A small network was shown many inputs. Here are its activations along a few directions, one row for each input.
Each table varies a few parts of the input and shows all the possible inputs, shuffled.
Descriptions start from the smaller parts, as in this example, which fits no table here: one of 3 separate values, together with either a single point or one of 9 places along a line or (one of 4 places along a line, together with one of 5 places around a ring).
Shared parts are said once, and a part with two or three values counts as separate values.

Table:
R1: [ -9   4 -27  17   4  47  -6   2 -15 -30 -15   9 -20]
R2: [  9  25   1   6  -9 -18   0  -9  -6  13  26   1   2]
R3: [ -1   0  -7  -8   2  -2  -2  -2  16 -18   8 -14  -3]
R4: [  4 -13  15  -3  -3  -9   3   6  -8  24 -15  13   9]
R5: [  2  10  -8  -4   3  -2  -1  -8  16 -21  16 -19   5]
R6: [  0  -3  14  -1  -4 -15  -1  -4  -5  20  -4  12   5]
R7: [  3   8   9   4 -10 -17  -2  -4  -7  10   5   9   8]
R8: [ -3 -22  17  -1   1  -9   3  15  -7  30 -15  11   2]
R9: [  5  20 -15  -5   4  -3   4  -8  14 -21  24 -24   0]
R10: [ -6   9 -11  27 -11  32 -11   2 -39   0 -14  31 -13]
R11: [ -6 -28   3 -12  14   7   7  15  15  -1 -13 -11  -5]
R12: [ -3  -7   0 -11   8   2   4  -3  16 -13  -5 -13   2]
R13: [  1 -19   1 -14   9   7   6   7  14  -7 -13 -10   2]
R14: [  6  15   7   6  -9 -18  -5  -9  -5  12  17   5   8]
What is each input in this table made of?
> one of 2 separate values, together with either a single point or one of 6 places along a line
Changing only the choice among 2 separate values turns R13 into R4. The same change can be made to R1. Which row results?
> R10
Which other rows does R14 become when the choice among 2 separate values takes its other values? List them by row number.
> R5

Table:
R15: [ -3  13   6  26 -10  -1  -4   7 -37  32   9  24  -8]
R16: [-15 -21 -16  13  15  46   1  18 -12 -14 -21   4 -19]
R17: [  8  12   4  21 -12   1   0   3 -32  29  -1  29   5]
R18: [ -4  20 -14  -9  -6   0 -15 -28  28 -60  19 -21   5]
R19: [  5  18   8  16 -15   1  -7 -17 -31  24  -9  36   8]
R20: [ -5 -24 -21   8  12  45   4  30 -14  -6 -20   3 -28]
R21: [ 10 -11  33 -27   0 -44   7 -15  24  31  -3  -2  28]
R22: [  9 -16  29 -21   1 -47  15   6  19  35   4 -12  23]
R23: [-18 -19  -9   8  -3  40 -19  -6  -3 -40 -43  19  -4]
R24: [-11 -15 -16   7  10  44   8  18 -14 -20 -35   6 -11]
R25: [ -2  11  11  21 -25  -6 -25 -20 -26   6  -9  42   9]
R26: [ 10 -21  24 -23   2 -47  11  21  13  47  16 -16   3]
R27: [-14 -10 -11   2   6  44   2  -2 -11 -26 -44  11  -8]
R28: [  4 -17  37 -22  -7 -52 -10 -18  31  13  -4   7  29]
R29: [  6  10   1  21 -14  -1  -2  19 -38  40  10  24 -17]
R30: [ -3  21 -24   0  13   6   5  -3  21 -31  36 -37 -11]
R31: [  3  27 -18 -13   5   6   4 -25  22 -43  18 -29   2]
R32: [  8  18 -30  -6  10   4   7   9  19 -22  36 -37 -20]
R33: [  5  23 -25  -6   9   5  10  -5  22 -35  25 -34   0]
R34: [  5 -20  30 -17   8 -44   8   8  20  40  16 -15  14]
Changing only one part turns R30 into R32. The same change can be made to R15. Which row results?
> R29
What is each input in this table made of?
> one of 4 separate values, together with one of 5 places along a line
Which other rows does R24 become when the choice among 4 separate values takes its other values? List them by row number.
> R17, R22, R33

Table:
R35: [-11   0 -22 -10  11  22 -10  10  31 -51  17 -23 -21]
R36: [ 17 -16  32 -19   1 -58  -2  -6  19  31  35 -10   8]
R37: [ -6 -23   5  -8   0  25  23   7 -17   5 -45  17  10]
R38: [ -2  37   4  30 -53 -18 -46 -32 -36 -19   5  52  10]
R39: [  2   7 -37  -6  12  30  -8 -15  25 -42  12 -26  -4]
R40: [  5  -2  20 -15  -6 -55   0 -14  18  45  24 -18  25]
R41: [  4  -9  39 -19   0 -56  -5   9  32  33  32  -8  12]
R42: [-25 -43  11   2   0  12  -5  36   0   4 -31  10 -13]
R43: [ -7  -4 -29  -6   4  18  -4  -5  14 -47  16 -34 -28]
R44: [  0 -20   8   4  16  18   9  19  -8   2 -49  18   7]
R45: [-10  17  10  19   0  46 -19 -18 -47  29 -25  42 -21]
R46: [ 28  29 -24  20 -17   9   7  32 -47  44  29  14 -22]
R47: [-11 -32   3   4   3  24  -7  15  -7  13 -38   3   7]
R48: [ 11  13  28 -18 -12 -54  29 -18  14  38  11 -10  27]
R49: [ 15  14  33 -17   8 -56  12  -7  16  35  11  -6  30]
R50: [  0 -51   5   1   9  16  -4  21  -5  -1 -25  17 -13]
R51: [  4  19 -34  -6  16  19  10 -11  17 -48  -4 -20  -9]
R52: [-25  37 -30  54   2  28   5  -6 -38 -23  30   5  -9]
R53: [ 11  25 -21 -10   5  34  16 -18  21 -48  -3 -23   3]
What is each input in this table made of?
> either one of 4 separate values or (one of 3 separate values, together with one of 5 places along a line)
Which other rows does R51 become when the place on the line of 5 takes its other values? List them by row number.
> R35, R39, R43, R53

Table:
R54: [  1   4 -10  14  -4  19  -5  -3 -15  -7  -8  14  -2]
R55: [ -8  -7  -2   7   6  18   3  13 -11   8 -14   7 -10]
R56: [  3 -17  25 -23  -1 -35   4  -4  22  16   1  -9  18]
R57: [-7 -9 -9  8  4 15  2 12 -7  0 -9  7 -7]
R58: [ -1  -4  -9  -1   4  14   6   8   5  -9  -1 -15  -6]
R59: [  5 -12  20 -28   6 -36   7  -6  32  11   5 -15  17]
R60: [ -4   0 -16  -3  13  11   7   3  12 -20   4 -20  -3]
R61: [  1 -18  33 -12  -2 -32   5  -1   3  35 -14   9  19]
R62: [ -3   6  -4  14  -2  21  -4  -4 -21  -4 -10  16  -2]
R63: [ -2  10  -8   8  -7  12  -4   0  -7 -19  -5   9  -6]
R64: [ -4   7 -10   9  -1  15  -2  -7  -1 -24   3  -5   0]
R65: [ -5  12 -15   5   9  14  -1  -9  12 -30   7 -11  -2]
R66: [-10  -7  -4   9   5  17   3   9 -17   4 -12   7  -4]
R67: [ -6  -3  -1   8   1  15   0   0 -18   3 -12  11  -8]
R68: [ -5  -6  -8   7   0  12  -4   1  -9   0 -10   9 -11]
R69: [  3  18 -16  -4   2  13   1 -10   8 -30   4  -8  -3]
R70: [ 14   5  28  -4 -11 -53   2  -1   1  51  22   8  14]
R71: [  0  13 -11   0  -6  15  -3  -6   0 -24   2   0  -5]
R72: [  5 -19  28 -18  -2 -36   1   2  15  22  -5   0  16]
R73: [ 14   6  27  -9 -10 -55   0  -1   4  42  28   0  15]
R74: [  4  -7  -8  -1   4  15   1  14  -4  -3  -6  -3 -10]
R75: [ -4  -5 -10   1   4  13   6   7   2 -15   2 -13  -2]
R76: [-11   2  -3  12  -1  19  -9  -2 -13  -1 -11  14  -6]
R77: [ -4   9 -16  -1   7  12  -4 -10  12 -25   4 -15  -2]
R78: [  0   4 -13  -4   9   9   4  -7  10 -22   4 -16  -7]
R79: [ -3  11  -4   9  -7  19  -2  -4 -20  -5 -13  20  -5]
R80: [  2   9 -11   8 -10  16  -3  -4 -16  -7 -12  16  -4]
R81: [ 11   6  32  -3 -10 -50   4  -4  -8  53  18   8  17]
R82: [ 14  13  20 -17  -2 -56   6  -8  21  31  37 -16  15]
R83: [  3  -8  -9   3   2  17   3  12 -10   7 -13   5  -8]
R84: [ -3  -1  -6  -1   2  12  -1  -1   6 -16   4  -7 -11]
R85: [  1   5  -8   9  -1  17  -8   1  -6 -18   1   8  -6]
R86: [ 13   9  24 -14  -9 -55   4  -6  12  37  34 -10  16]
R87: [ -4   1  -7  12  -3  17  -7  -1  -9  -4 -10  12  -4]
R88: [ -7   4 -11   3   0  14  -9  -6   4 -19   2  -8  -4]
R89: [ -2   0 -14  -5  14  12   7   6  17 -15   2 -21  -9]
R90: [  5 -21  27 -13  -4 -34   3   0   9  32 -12   8  18]
R91: [-2 -7 -8  5  4 12  2 12 -6 -9 -4 -2 -4]
R92: [ -4  -4  -7   3   2  10  -6   3  -4 -11  -3   2 -13]
R93: [ -2   2  -7   8  -2  14  -9   0  -6 -14  -4   3  -4]
What is each input in this table made of?
> one of 5 places along a line, together with either one of 2 separate values or one of 6 places along a line
Changing only the place on the line of 5 turns R81 into R73. The same change can be made to R79. Which row results?
> R63
Changing only the place on the line of 5 turns R54 into R85. The same change can be made to R57. Which row results?
> R91
Which other rows does R59 become when the choice among 2 separate values takes its other values? List them by row number.
> R82
List by row number the other rows that have the place on the line of 5 in common with R84.
> R56, R58, R64, R71, R75, R86, R88
